Each row below holds a small network's activations on one input, seen along a few directions.
Each table varies a few parts of the input and shows all the possible inputs, shuffled.
A made-up example of a description, with smaller parts first: one of 5 places around a ring, together with either a single point or (one of 2 separate values, together with one of 4 places along a line) or one of 9 places around a ring.
Shared parts are said once, and a part with two or three values counts as separate values.

Other details of the inputs shift rows strongly along three fixed directions, in all tables alike. That doesn't count.

Table:
row 1: [10 -3 29 27 -8 -6 57 51 35 26 14]
row 2: [-24   7   4  -9  18  16  -3   9   5  19 -17]
row 3: [ 22 -38  -3 -22 -22 -33  -1 -12 -26 -18 -19]
row 4: [-24 -20 -14 -30   4   9 -23 -25   2  -7 -26]
row 5: [ -2  24 -17   9 -14 -18 -31  -3  -8  19  -4]
row 6: [ -6  48  -1   6 -15  10  27  24  49  26   3]
row 7: [ 21 -46 -18 -30  27   2   2  -3   9 -17   2]
row 8: [ 26 -12 -17  11  -7  -5  26  31   2 -20  27]
row 9: [  0  39  32  34 -11  13  24  29  16  40  23]
row 10: [-11 -12  25 -30  12  15  -9 -14  17 -16 -31]
row 11: [  1 -41   6 -31  18  20   5   5  -7 -51  -2]
row 12: [ 23  24 -24   8 -21 -29 -25 -28 -28  26  11]
row 13: [ -3   7  -5   4  19   1  -3 -22  -7 -22   5]
row 14: [-15   3  20   7  16  12  -6  13  -1  14 -13]
row 15: [  7  -4   7   5   6  -4  -7 -18 -19  13   4]
row 16: [ -3 -19  17   5  11  -5  11  20 -11  21  -9]
row 17: [ -1 -24 -14 -16  23   6 -16  14 -10   1  -4]
row 18: [  9  14 -20  10 -10 -14 -16 -19   4 -22   1]
row 19: [ 23 -25 -16   6  -5 -30  14 -12 -41  14   9]
row 20: [  3  39  -8 -19 -25  21   2  22  29   8  13]
row 21: [ 21  35 -13  23 -36 -15  -2  -2  22  12   7]
row 22: [-26  27  -2   3  12  20 -35 -14   0   2 -18]
row 23: [  0 -61   5  30 -15 -23  29  26 -37 -20   7]
row 24: [-19  15  20   4  24  26  -7 -17   3   3   3]
row 25: [-15 -18  37   5  33  28  38  22  37 -11 -12]
row 26: [ -2   4 -11  -3  19  -6 -22 -30  -3 -23   1]
row 27: [  7 -49   0   3  21 -15  15 -15 -20 -45  -6]
row 28: [ 15  24 -35 -24  13   0 -32 -20   7   4  16]
row 29: [-13 -25  -4 -12  -3  -2 -17 -17  -1  -1 -15]
row 30: [-32  24   3   0  -8  28 -21  -7  18  -1 -11]
row 31: [-18  10  26  -4  -3  18  10   7  16 -23  -7]
row 32: [  6  25   1  21 -15  -8  25  18   1  41  18]
row 33: [-20   8  27 -21   2  23 -17 -17  24 -21 -20]
row 34: [  3  20 -22 -16  10   0 -16 -30   8   6  -6]
row 35: [ 23  18  -7  22 -34 -28   0   0   3  -1  12]
row 36: [ 31 -48  -1  16  -9 -50  10  -7 -47  10  17]
row 37: [  3 -10   5 -18 -13  -6 -17 -27  -6 -24 -20]
row 38: [ -6 -54   2 -23  15  15  12  25   3  -2   2]
row 39: [ 16  25 -14  12 -13 -21 -21 -19  -1   2  12]
row 40: [  1   9  30  39 -11  -6  23  49  -1  29  11]
row 41: [ -5 -27  24   4  35   6  26   5   7 -11  -2]
row 42: [-15   3  -5 -11  21  14  -6   4  -3  15 -23]
row 43: [ -8   9  26   9 -14   6  30  18   0 -20   1]
row 44: [ 33  27 -34   4 -34 -33 -18 -12   6   8   1]
row 45: [  1   1 -12 -25  13   8   2 -15  17  -6 -20]
row 46: [  8 -14   4  10   6 -13  -5 -15 -31  -1   3]
row 47: [-29  30   9  11  14  25 -19   1   6   4  -7]
row 48: [ 25   8 -13  21 -24 -41   8   1  -8  18  22]
row 49: [-17   0   6 -44  10  31  -3 -22  20 -15 -34]
row 50: [ 32 -16  -5  18  -8 -14  29  29 -18  31  36]
row 51: [ -9  19  -5   5 -32  -5   2  12  13  27   5]
row 52: [-21  35  14 -13  -8  28 -17 -20  26 -20 -21]
row 53: [ 25 -11 -25 -10   7 -31 -15 -30 -14  -1  -1]
row 54: [ 34  32 -57   3 -22 -32 -35 -12 -24 -19  40]
row 55: [-32   0  33  13  36  38  20  27   5   2  -7]
row 56: [ 11  47 -17  21 -15   8   1  16  -8  19  45]
row 57: [  8 -18 -11 -20  18 -12   5 -21 -10  -5  -6]
row 58: [  0 -48  11 -33   6  -7  10 -17  -9 -21 -27]
row 59: [-11  37 -31  -5 -41  -9 -14   2   6  19  -2]
row 60: [-21  27 -11  -2  20  42 -19  15   6  -2   6]
row 61: [-14 -22  -3 -13   1   3 -28 -24  -3  -8 -18]
row 62: [ -7 -44  44  21  -2   4  39  44   2   7  -1]
row 63: [ -1 -39  -1  23 -23 -27   8  10 -33 -16   2]
row 64: [-23  50  16   8  14  38  -1 -12   9  12   9]
row 65: [ 10 -23  28  16  14  -7  36  21   6  13  13]
row 66: [ -6  -4 -18 -11  -2  22 -18   8  -7 -25   9]
Each input here is: one of 6 places around a ring, together with either one of 2 separate values or one of 9 places along a line.
The inputs of row 9 and row 40 match in every part but the place on the ring of 6. If row 12 is changed in the same way as row 9 into row 40, which row does it become?
> row 16
The inputs of row 25 and row 52 match in every part but the place on the ring of 6. If row 6 is changed in the same way as row 25 into row 52, which row does it become?
> row 58
Which other rows does row 60 become when the choice among 2 separate values takes its other values? List them by row number.
> row 17
Which other rows agree with row 41 in the place on the ring of 6? List them by row number.
> row 13, row 26, row 28, row 34, row 39, row 48, row 53, row 54, row 57, row 65
Which other rows does row 62 become when the place on the line of 9 takes its other values? List them by row number.
> row 4, row 23, row 29, row 30, row 51, row 59, row 61, row 63

Table:
row 67: [  7  -5  -1  10  -4 -12   7   1 -16   4   8]
row 68: [ 11  -6  -3  11 -12 -13  12   7  -5  -8   5]
row 69: [  4 -11   3  13  -4  -9  18  15 -14  10  10]
row 70: [-1 25 -1 10 -9  8  8 20  9 13 13]
row 71: [ -6  24   5  14 -14   3   9  21   9  21   5]
row 72: [-25 -15  24 -27  57  44   4 -11  23   3 -15]
row 73: [ 16 -13 -18 -11   8 -12  -9 -15 -13  -4   6]
row 74: [ -6  26   6  14 -16   1  14  20   7  22   8]
row 75: [ -8 -44  25 -17  42  14  19   1   4   0 -18]
row 76: [  5 -17 -10  -9 -10 -12 -14 -11 -13 -10 -10]
row 77: [  5  14 -11  -1   0   0 -17 -17  -4  -8   3]
row 78: [  0  15 -19  -5 -14  -1 -16  -5   0  -7  -1]
row 79: [-9 19  8  5  8 15  0 -2 11  8  3]
row 80: [  6 -13  -5  -7  -9 -15  -8 -16 -14 -12  -8]
row 81: [ -9  15  -1   1   6  13 -13  -5   7   7  -1]
row 82: [ -7   1  -6  -5   8   7 -15 -11  -5   2  -4]
row 83: [  4 -18  12  13  -9  -4  41  36  -1   2  10]
row 84: [ 17 -42   4  -6  -1 -20  20   7  -9  -2  -4]
row 85: [  4 -10   1   7  -1 -14  -4  -2 -10  -1  -1]
row 86: [-8 18 10  5  1  8  1  0 10  8 -2]
row 87: [ 10 -13 -13   0   1 -10 -14  -7 -15 -10   3]
row 88: [ 10  -9 -12  -2 -10 -14  -3 -10 -15 -17  -1]
row 89: [-11  11   2  -5  15  14 -18 -15   7   0  -4]
row 90: [  3  10 -13   0  -9  -5 -17 -11   4 -11   1]
row 91: [  4  18 -12  -1  -5  -1 -13 -14  -7  -4   5]
row 92: [-5 32  4 10 -8 13 14 21 13 16 15]
row 93: [-5 -9 11 -5  3  4 -1 -2 10 -5 -7]
row 94: [-14  12   8  -8   0  17  -8  -1  21   1  -9]
row 95: [  3 -31   8 -15  22   6  23   9  10  -9  -5]
row 96: [  1   9  -7  -6  -9  -4 -18 -21   1  -9  -8]
row 97: [ 0  1  7 13 -5 -4  9 17  1 12  2]
row 98: [  9 -10  -7   9 -13 -13   6  13  -4  -6   6]
row 99: [-12  18   0 -12  -7  12 -10  -8  12   0  -9]
row 100: [  3 -14   9   6  -1 -11  13   6 -13   3   0]
row 101: [  4  11 -11   0   0  -2 -19 -13  -2  -6   5]
The inputs of row 90 and row 93 match in every part but one. If row 68 is changed in the same way as row 90 into row 93, which row does it become?
> row 96
What do these inputs look like to the network?
> one of 5 places around a ring, together with either a single point or one of 6 places around a ring
Which other rows does row 67 become when the place on the ring of 5 takes its other values? List them by row number.
> row 80, row 88, row 91, row 100
